A small network was shown many inputs. Here are its activations along a few directions, one row for each input.
In each table, some parts of the input vary, and every possible input appears once, in random order.
A made-up example of a description, with smaller parts first: one of 8 places around a ring, together with either a single point or one of 9 places along a line or (one of 2 separate values, together with one of 6 places along a line).
Shared parts are said once, and a part with two or three values counts as separate values.
(in the rows, 128 means zero)

Other details of the inputs vary at random and push rows far along three fixed directions, the same in every table; ignore that.

Rows:
R1: [174 169  94 130 147 173 146 145 235  97 134 198]
R2: [188 155  72 122 164 149 153 128 211 110 124 210]
R3: [ 84 127 124 169  83 141 115 129 151 108 143 143]
R4: [144 146 111 187 131 143 119 122 200 127 151 174]
R5: [ 96 102 150  89 135 106 136 150  49 150 123  81]
R6: [ 63 133 133 139  82 136 122 151 111 120 132 112]
R7: [183 135 114 157 152 127 127  95 154 142 122 155]
R8: [140 123 137 158 113 125 110  95 120 140 122 116]
R9: [178  97 113 113 183 104 133  99 104 159 107 137]
R10: [152 130 118  44 138 125 146 133  77 124 101 111]
R11: [104 121 146 150 134 134 127 139 114 138 126 116]
R12: [163 133  95  81 161 143 150 119 111 137  77 137]
R13: [ 75 147 138 107  91 156 140 179 145  92 142 122]
R14: [166 118 131 168 162 111  98  88 144 158 120 120]
R15: [139 141 115  40 138 128 162 154  76 119  98 121]
R16: [ 72 191  80 123  85 169 156 189 176  85 118 185]
R17: [104 148 132 116 114 134 126 161 141 109 144 125]
R18: [128 102 137  64 139 115 130 136  74 143 120  87]
R19: [154  84 170 146 127  80 123  55  69 155 137  88]
R20: [147  95 165 185 152 124 102 102 148 153 152 112]
R21: [118 140 128 149 139 120 118 137 133 135 129 128]
R22: [142 112 161 180 101  99 122  67 129 130 154 123]
R23: [164  76 133 133 165  96 112  77  87 168 110 107]
R24: [158 126 104  85 150 131 143 134 140 117 123 154]
R25: [176 114 143 153 145 120  92  91 170 138 154 118]
R26: [106 149  93  32 118 142 164 178 109  91 108 145]
R27: [182 133  98  73 166 120 153 107  83 148  71 130]
R28: [ 48 110 178 197  84 131 100 137 109 131 150  85]
R29: [ 60 126 175 186  91 116  97 153 128 123 175  92]
R30: [129 137 145 192 105 135 115 120 177 119 167 144]
R31: [131 118 137 131 128 131 120 135 143 132 153 124]
R32: [ 29 158 129  97  72 133 136 188  79 100 110  96]
Each input here is: either one of 2 separate values or (one of 5 separate values, together with one of 6 places along a line).
- Which of the alternatives is R19? => one of 2 separate values
- A walk changes only the place on the line of 6. It starts at R25 and steps to R17. List the rest of the walk in order. => R29, R21, R14, R32
- Change only the choice among 5 separate values in R30. List by row number the other rows that result. => R2, R5, R20, R29

Rows:
R33: [113 129 110  28 121 115 176 169  93 108 113 129]
R34: [ 96 116 151 127 107 114 126 142  77 126 162 113]
R35: [ 51 141 162 156  43 121 120 126 108 103 158  93]
R36: [ 74 124 151 191  82 120  99 103 142 129 156 118]
R37: [148  89 149  98 184 117 106 118  88 166 110  74]
R38: [ 45 114 153 168  87 108 108 139  93 120 132  98]
R39: [152 172  95  66 147 170 149 163 170  99 109 147]
R40: [108 132 146 177  96 153 157 123 164  96 150 163]
R41: [114 155 110  56 165 138 155 184  94 128  82 117]
R42: [168  72 164  86 160 111 100 103  84 154 131  72]
R43: [128 115 126 195 119 136  95 111 159 148 131 141]
R44: [157 196  93  88 144 144 170 169 167 103 108 174]
R45: [183  74 150  80 159 105 109  97  90 151 135 100]
R46: [135 113 130 197 134 150 144 109 183 126 142 176]
R47: [189 103 109 160 182 116 104  75 137 160 100 140]
R48: [ 77 132 131 156 100 116 121 122 120 119 130 121]
R49: [161  74 131  74 174 108 118 115  81 157 120 102]
R50: [120 125 120 187 106 150 101 113 159 149 136 136]
R51: [243 120 108 185 174 126 103  43 193 145 117 166]
R52: [102 130 145 160  79 136 110 131 118 127 132 113]
R53: [ 97 134 113 134 122 133 135 160 122 117 151 150]
R54: [183  84 120 115 176 101 128  98 138 157 134 134]
R55: [131 177  90  72 159 136 169 183 126 120  91 154]
R56: [138 186  93  65 133 131 183 170 126 104 112 162]
R57: [186  84 147 131 142 112 104  66  73 188 110  76]
R58: [138 175  82  81 153 133 175 172 137 117 106 171]
R59: [148 157 118 197 101 136 114  93 208  97 146 174]
R60: [ 42 105 157  89 101 132 119 182  73 117 139  74]
R61: [134 180 128 171 117 164 120 148 223 102 154 158]
R62: [ 79 130 157 151  75 109 125 112  95 108 142  93]
- What do these inputs look like to the network? => one of 2 separate values, together with either a single point or one of 6 places along a line or one of 8 places around a ring
- The inputs of R36 and R35 match in every part but the choice among 2 separate values. If R54 is changed in the same way as R36 into R35, which row does it become? => R33
- Change only the place on the ring of 8 in R58. List by row number the other rows that result. => R37, R41, R49, R53, R54, R55, R60
- A walk changes only the place on the ring of 8. It starts at R44 and steps to R61. List the rest of the walk in order. => R39, R42, R45, R33, R34, R56

Rows:
R63: [ 82 151 109 114 115 141 146 173 146 101 137 155]
R64: [108 113 143  88 109 113 135 143  74 123 130  97]
R65: [ 79 175  98 104  84 144 163 166 126  85 115 162]
R66: [ 98 173 106 116  85 145 148 152 138  89 123 156]
R67: [167 131 111  75 179 124 148 122  94 147  77 121]
R68: [106 145 130 145  92 125 130 128 135 112 137 131]
R69: [173 136 110 113 142 135 142 111 167 113 127 160]
R70: [188 111 119 160 159 141 130  92 181 139 139 166]
R71: [ 92 165 119 157  99 153 124 159 160 106 132 144]
R72: [168 130 114  69 166 125 145 118  92 142  81 113]
R73: [131 120 145 153 107 120 115 118 151 122 161 125]
R74: [102 121 141 112 136 113 131 145  74 145 105  96]
R75: [156 122 109  72 147 118 151 128 100 124 108 136]
R76: [190 135 109 103 159 138 137 104 166 126 123 152]
R77: [169 154  90 120 139 128 148 111 162 117 110 175]
R78: [102 112 147 104 138 117 128 155  88 138 126  99]
R79: [ 78 161 122 119 102 157 143 185 161  90 138 144]
R80: [202 115 129 147 167 130 102  89 175 145 142 137]
R81: [158 121 119 111 169 122 140 117 111 145  93 125]
R82: [112 152 124 125 110 148 126 160 166 104 144 140]
R83: [ 87 131 109 165  85 156 100 128 165 115 124 141]
R84: [102 123 146 110 132 116 126 142  74 147 108  88]
R85: [140 139 110  48 162 130 151 163  96 130  96 126]
R86: [101 151 132 146  86 148 122 150 170  98 164 137]
R87: [202 137 101 156 176 135 120  94 176 144 112 163]
R88: [126 137 141 165 114 132 107 120 152 134 141 117]
R89: [115 108 160 203 102 115 106  87 147 127 157 129]
R90: [120  88 158 176 140  94 103  93  96 162 140  92]
R91: [ 99 114 155 107 109 115 128 124  66 133 118  80]
R92: [145 134 101 121 152 115 133 122 115 140 109 138]
R93: [107 125 133 152 124 122 116 140 147 129 156 136]
R94: [111  96 171 231 102 125 100  90 152 142 167 121]
R95: [118  96 160 173 123 111 116 101  98 160 140 103]
R96: [122  98 151 149 127 114 123 107  78 154 125 104]
R97: [120 142 132 147 111 137 112 129 136 126 133 120]
R98: [110 146 131 127 113 149 128 152 162 103 143 135]
R99: [122  94 158 124 146 113 111 133  84 148 131  91]
R100: [113 117 142 149 110 125 127 120 144 114 152 134]
R101: [129 130 125  95 126 118 145 116  93 123 104 122]
R102: [ 90  96 119  73 116 132 117 149  70 133 103  92]
R103: [197 127 118 128 157 129 120  96 176 139 139 145]
R104: [115  94 157 124 146 113 121 131  92 144 130  92]
R105: [123  93 171 150 138 114  94 120 101 152 152  85]
R106: [ 97 114 154 195  95 137 112 130 162 127 177 134]
R107: [ 66 193 100  80  75 156 165 190 130  82 111 146]
R108: [213 138 100 126 162 131 126  80 164 142 113 153]
R109: [181 136  91 111 158 150 151 124 165 127 119 178]
R110: [120  87 153 131 148  99 107 119  82 157 142  95]
R111: [140 133 104  60 142 117 159 142 100 121 107 136]
R112: [104 136 124 165 118 118 120 131 140 132 139 133]
- The inputs of R71 and R105 match in every part but one. If R112 is changed in the same way as R71 into R105, which row does it become? => R93
- The inputs of R104 and R81 match in every part but one. If R100 is changed in the same way as R104 into R81, which row does it become? => R89
- What do these inputs look like to the network? => one of 2 separate values, together with either a single point or (one of 3 separate values, together with one of 8 places around a ring)
- Change only the choice among 2 separate values in R76. List by row number the other rows that result. => R91
- Change only the place on the ring of 8 in R97. List by row number the other rows that result. => R65, R66, R71, R87, R92, R96, R108

Rows:
R113: [120 138 140 154  98 118 120 123 151 115 167 132]
R114: [153  66 198 189 164  93  85  80 103 179 158  69]
R115: [152  84 150 171 136 106  99  78 145 145 160 116]
R116: [130 167  98 134 132 140 150 131 147 118  98 158]
R117: [ 60 148 137  98  86 115 133 166  59 118 109  84]
R118: [103 173 112 108  95 149 147 175 165  82 149 157]
R119: [164 141 102  26 173 127 147 155  78 141  76 107]
R120: [167 121  97  72 177 135 129 129 129 141  93 134]
R121: [153  75 164 123 151 114 111  97  83 165 129  79]
R122: [173 120 112  84 164 142 134 120 112 149  91 124]
R123: [ 63  92 157  82 109 107 134 158  47 125 131  77]
R124: [158 114 156 182 133 124  85  99 175 143 173 119]
R125: [165 118 133 115 179 126 121 121 119 155 107 115]
R126: [165 158  93  93 140 127 141 121 140 120 106 152]
R127: [138 146  90 147 128 139 123 113 167 119 111 166]
R128: [170 135 105 138 138 136 130  95 139 140  97 147]
R129: [176 109 136 115 173 102 144  94  99 152 114 119]
R130: [190 140 101 136 142 156 143 110 197 114 134 186]
R131: [ 70 156 141 176  81 133 133 149 146 100 146 139]
R132: [ 50 130 113 129 116 127 144 192  89 134 130 135]
R133: [ 61 127 137 123  94 143 121 174 133 104 150 119]
R134: [ 90 142 137  82 126 124 164 174  85 109 116 120]
R135: [142 171  87 151 100 162 145 122 195  96 123 193]
R136: [ 72 103 162 199  77 116  90 112 136 123 168 109]
R137: [117 126 141 174  90 141 126 113 161 115 161 145]
- What do these inputs look like to the network? => either a single point or (one of 4 separate values, together with one of 6 places along a line)
- Change only the place on the line of 6 in R119. List by row number the other rows that result. => R113, R117, R118, R124, R126
